A small network was shown many inputs. Here are its activations along a few directions, one row for each input.
In each table, some parts of the input vary, and every possible input appears once, in random order.
Descriptions start from the smaller parts, as in this example, which fits no table here: values(2) and (point or ring(11) or (line(6) and ring(8))).
Shared parts are said once, and a part with two or three values counts as separate values.
(in the rows, 128 means zero)

Other details of the inputs shift rows strongly along two fixed directions, in all tables alike. That doesn't count.

Table:
R1: [100, 89, 128, 157, 114, 137, 176, 145, 142, 151, 102, 170, 152, 150, 127]
R2: [133, 132, 111, 130, 148, 126, 112, 121, 111, 137, 119, 106, 113, 77, 131]
R3: [117, 150, 165, 107, 128, 139, 125, 123, 125, 110, 148, 140, 137, 168, 121]
R4: [132, 161, 131, 108, 130, 133, 95, 112, 114, 92, 162, 117, 110, 118, 127]
R5: [152, 124, 108, 121, 130, 111, 101, 130, 134, 143, 143, 97, 117, 95, 117]
R6: [134, 170, 156, 105, 128, 141, 100, 122, 128, 91, 158, 125, 128, 169, 121]
R7: [117, 95, 125, 159, 120, 136, 186, 154, 136, 146, 90, 161, 140, 153, 149]
R8: [123, 178, 146, 103, 135, 138, 99, 121, 134, 99, 136, 119, 121, 162, 161]
R9: [148, 111, 77, 126, 135, 89, 102, 131, 129, 149, 139, 87, 108, 48, 102]
R10: [132, 67, 83, 161, 136, 109, 156, 143, 124, 162, 100, 124, 130, 77, 114]
R11: [103, 109, 154, 149, 110, 135, 183, 150, 136, 134, 119, 188, 159, 159, 153]
R12: [148, 177, 154, 92, 136, 138, 70, 112, 116, 96, 170, 103, 120, 141, 114]
R13: [112, 167, 133, 102, 131, 149, 91, 105, 104, 114, 144, 104, 115, 116, 122]
R14: [114, 146, 125, 120, 133, 140, 110, 115, 112, 132, 130, 121, 126, 93, 126]
R15: [124, 126, 157, 120, 123, 126, 127, 133, 123, 134, 143, 145, 141, 147, 118]
R16: [122, 117, 106, 125, 124, 113, 110, 126, 100, 130, 148, 117, 118, 55, 109]
R17: [109, 121, 145, 128, 124, 135, 133, 130, 123, 112, 142, 141, 133, 142, 119]
R18: [119, 115, 141, 153, 109, 128, 178, 150, 145, 123, 117, 192, 156, 166, 157]
R19: [132, 138, 163, 137, 116, 146, 166, 132, 158, 117, 102, 141, 144, 221, 149]
R20: [118, 132, 154, 134, 119, 143, 153, 139, 146, 97, 133, 169, 145, 193, 140]
R21: [142, 125, 101, 126, 130, 118, 108, 118, 120, 125, 112, 100, 103, 87, 128]
R22: [131, 173, 132, 92, 144, 136, 77, 110, 128, 88, 150, 86, 108, 145, 133]
R23: [138, 75, 88, 160, 135, 100, 159, 141, 128, 175, 106, 125, 129, 78, 108]
R24: [164, 105, 95, 133, 135, 104, 108, 117, 127, 155, 125, 85, 112, 63, 107]
R25: [141, 125, 112, 125, 136, 125, 109, 114, 128, 114, 115, 94, 114, 115, 123]
R26: [118, 153, 160, 117, 127, 146, 120, 115, 127, 135, 135, 133, 142, 172, 124]
R27: [113, 105, 128, 141, 118, 128, 164, 132, 136, 160, 116, 155, 144, 139, 117]
R28: [139, 88, 121, 158, 131, 119, 159, 140, 135, 171, 109, 138, 135, 128, 124]
R29: [134, 176, 155, 106, 136, 146, 106, 110, 130, 97, 114, 113, 116, 164, 156]
R30: [130, 90, 86, 144, 116, 104, 156, 150, 139, 150, 112, 145, 125, 99, 141]
Each input here is: line(5) and ring(6).
Q: The inputs of R19 and R29 match in every part but the line(5) part. If R23 is changed in the same way as R19 into R29, which row does it become?
A: R2
Q: A walk changes only the ring(6) part. It starts at R25 and steps to R22. List the rest of the walk in order.
A: R20, R17, R1, R10
Q: Change only the line(5) part in R14. List by row number the other rows that result.
A: R1, R13, R26, R27

Table:
R31: [110, 120, 139, 141, 123, 139, 174, 140, 148, 143, 89, 147, 147, 186, 155]
R32: [129, 154, 98, 103, 149, 130, 63, 91, 105, 71, 153, 53, 87, 107, 107]
R33: [134, 93, 82, 150, 128, 110, 136, 125, 119, 147, 101, 120, 111, 37, 123]
R34: [125, 92, 85, 152, 123, 109, 139, 127, 112, 150, 96, 113, 112, 43, 120]
R35: [115, 161, 131, 106, 143, 137, 70, 107, 89, 117, 162, 95, 110, 86, 108]
R36: [145, 143, 131, 101, 142, 118, 63, 96, 102, 127, 155, 75, 112, 84, 84]
R37: [116, 113, 127, 144, 118, 126, 157, 147, 124, 139, 131, 175, 145, 127, 132]
R38: [141, 92, 76, 148, 123, 106, 134, 128, 118, 144, 106, 122, 117, 39, 126]
R39: [160, 80, 90, 155, 145, 98, 143, 135, 137, 166, 105, 108, 118, 79, 114]
R40: [149, 86, 85, 147, 135, 107, 144, 136, 136, 169, 108, 111, 117, 76, 117]
R41: [119, 106, 113, 135, 120, 107, 148, 149, 121, 141, 139, 164, 131, 93, 123]
R42: [125, 88, 119, 138, 117, 119, 149, 132, 128, 165, 126, 140, 136, 107, 104]
R43: [109, 122, 151, 132, 107, 124, 170, 151, 150, 131, 133, 177, 154, 175, 142]
R44: [115, 116, 141, 138, 111, 127, 166, 145, 142, 139, 131, 173, 157, 160, 135]
R45: [101, 107, 146, 136, 114, 136, 165, 140, 136, 149, 122, 165, 154, 164, 132]
R46: [109, 196, 168, 105, 137, 167, 103, 107, 121, 92, 118, 109, 121, 195, 154]
R47: [136, 111, 148, 145, 134, 132, 177, 140, 148, 143, 90, 138, 143, 199, 146]
R48: [124, 115, 129, 144, 120, 131, 165, 142, 157, 137, 102, 148, 147, 166, 158]
R49: [123, 171, 135, 95, 143, 135, 70, 101, 106, 114, 168, 95, 116, 106, 109]
R50: [108, 110, 132, 147, 123, 133, 158, 143, 127, 144, 129, 170, 141, 127, 131]
R51: [157, 85, 106, 154, 127, 103, 147, 149, 151, 150, 109, 128, 124, 125, 133]
R52: [147, 158, 108, 101, 154, 125, 71, 103, 104, 128, 136, 49, 94, 82, 107]
R53: [107, 118, 157, 145, 115, 140, 175, 149, 129, 119, 129, 185, 157, 164, 151]
R54: [137, 102, 119, 141, 112, 117, 149, 138, 135, 151, 135, 151, 142, 118, 111]
R55: [122, 205, 167, 89, 133, 164, 90, 111, 129, 74, 134, 121, 118, 205, 165]
R56: [137, 169, 110, 100, 156, 127, 61, 96, 116, 117, 140, 62, 98, 82, 120]
R57: [141, 95, 69, 150, 127, 102, 128, 134, 122, 157, 108, 122, 116, 41, 121]
R58: [96, 111, 159, 145, 116, 150, 172, 147, 121, 128, 119, 179, 153, 166, 145]
R59: [155, 77, 91, 145, 117, 79, 123, 140, 131, 161, 138, 127, 125, 49, 86]
R60: [123, 175, 174, 99, 129, 158, 105, 108, 128, 106, 155, 123, 132, 188, 123]
R61: [156, 157, 128, 103, 138, 115, 61, 102, 109, 114, 167, 83, 113, 87, 87]
R62: [120, 116, 140, 138, 109, 137, 173, 140, 149, 114, 96, 173, 139, 172, 171]
R63: [116, 122, 130, 150, 122, 142, 168, 138, 145, 137, 92, 160, 138, 159, 154]
R64: [104, 110, 150, 147, 120, 142, 169, 146, 126, 129, 125, 179, 151, 149, 143]
R65: [118, 156, 123, 95, 147, 136, 65, 108, 103, 67, 172, 82, 109, 100, 79]
R66: [137, 97, 138, 144, 119, 121, 154, 134, 142, 150, 122, 157, 147, 143, 109]
R67: [140, 189, 164, 98, 137, 160, 99, 114, 135, 93, 138, 97, 122, 207, 152]
R68: [143, 82, 65, 140, 126, 88, 122, 141, 136, 161, 115, 112, 115, 41, 122]
R69: [108, 192, 185, 91, 132, 153, 104, 120, 113, 70, 165, 137, 129, 180, 151]
R70: [159, 174, 142, 107, 152, 135, 76, 107, 125, 99, 142, 72, 111, 153, 131]
R71: [138, 190, 172, 94, 131, 162, 102, 119, 144, 87, 142, 105, 119, 226, 161]
R72: [124, 117, 153, 137, 102, 128, 170, 149, 155, 134, 132, 173, 150, 182, 133]
Q: Describe the family of inputs behind these rows.
A: values(2) and (point or (line(4) and line(5)))
Q: The inputs of R52 and R42 match in every part but the values(2) part. If R39 is changed in the same way as R52 into R42, which row does it become?
A: R66
Q: A walk changes only the line(4) part. It starts at R51 and steps to R70. List the rest of the walk in order.
A: R39, R47
Q: Change only the values(2) part in R43. List by row number the other rows that result.
A: R68
Q: Change only the values(2) part in R72. List by row number the other rows that result.
A: R71
Q: Change only the line(4) part in R57. List by row number the other rows that result.
A: R46, R55, R63
